These are the activations of a small neural network, seen along a few directions. Each row is one input.
Each table varies a few parts of the input and shows all the possible inputs, shuffled.
Descriptions start from the smaller parts, as in this example, which fits no table here: ring(5) and (point or ring(11) or (values(3) and line(6))).
Shared parts are said once, and a part with two or three values counts as separate values.
(in the rows, 128 means zero)

Other details of the inputs vary at random and push rows far along two fixed directions, the same in every table; ignore that.

A family of inputs:
r1: [160 132 142 111 123  99 118 109 150 152 131]
r2: [151 169 174 104 135  89 107 108 179 151 117]
r3: [131 147 115 117 102 128 103 135 157 145 132]
r4: [ 99 138 116 143 145 144  92 152 112 121 124]
r5: [151 177 155  79 129 102 109  82 175 124 151]
r6: [ 86 121  98 155 134 155 100 160 101 118 102]
r7: [ 78  84 140 168 150 135 158 127  93 114 135]
r8: [148 126 109 108 125 136  95 128 148 138 130]
r9: [ 93  71 144 190 134 133 192 113  68 108 109]
r10: [173  92 176 159 138  97 222  66 106 130 150]
r11: [106 143  93 120 132 152  98 129 114  94 138]
r12: [112 121 109 133 110 125 106 142 132 144 127]
r13: [114 128  90 145 115 142  98 152 112 134 120]
r14: [125 125  90 124 106 152 112 148 144 126 138]
r15: [137 143 162 119 129  96 122 117 159 137 108]
r16: [127 143 142  84 137 134 106 161 145 135 114]
r17: [164 187 179  79 146  92 116 120 158 132 129]
r18: [125 131  80 136 111 158 114 157 122 124 132]
r19: [ 77 114 104 117 149 159 118 164 111 113 115]
r20: [132 115  87 119 119 152 118 133 140 124 132]
r21: [100 116  72 151 104 163 109 170 105 116 125]
r22: [173  98 169 158 130 104 237  69 115 121 152]
r23: [117  85 172 148 145 136 215 123  72 116 126]
r24: [192 166 155 104 123  88 105 107 154 154 134]
Description of these inputs: values(2) and (point or line(5) or ring(6)).
- The inputs of r11 and r5 match in every part but the values(2) part. If r24 is changed in the same way as r11 into r5, which row does it become? => r1
- A walk changes only the ring(6) part. It starts at r8 and steps to r20. List the rest of the walk in order. => r14, r3, r12, r1
- Which other rows does r10 become when the values(2) part takes its other values? List them by row number. => r8

A family of inputs:
r25: [ 78 100 120 142 141 145 136 134 104 108 120]
r26: [149 171  93  73 121 146  57 149 176 136 134]
r27: [116 176 113  99 137 131  45 150 159 137 117]
r28: [105  81  71 170 100 154 116 160 105 139 119]
r29: [113 114  62 139 122 177  96 169 103 114 122]
r30: [180 160 219  96 144  71 180  87 157 143 131]
r31: [103  98 152 170 142 123 177 113  83 114 123]
r32: [192 165 177 117 125  75 163  72 156 144 150]
r33: [ 72 107  94 121 139 174 104 171 106 112 112]
r34: [164 185 126  97 114 110  82 114 179 141 144]
r35: [165 164 114  82 118 130  91 140 159 138 135]
r36: [126 106 165 154 145 119 182 118  95 117 122]
r37: [116  75 167 178 124 102 188 110 101 144 117]
r38: [113  88 121 153 122 135 176 104 109 105 145]
- The inputs of r36 and r29 match in every part but one. If r33 is changed in the same way as r36 into r29, which row does it become? => r26
- What is each input in this table made of? => values(2) and (point or ring(6))
- Which other rows does r28 become when the values(2) part takes its other values? List them by row number. => r37
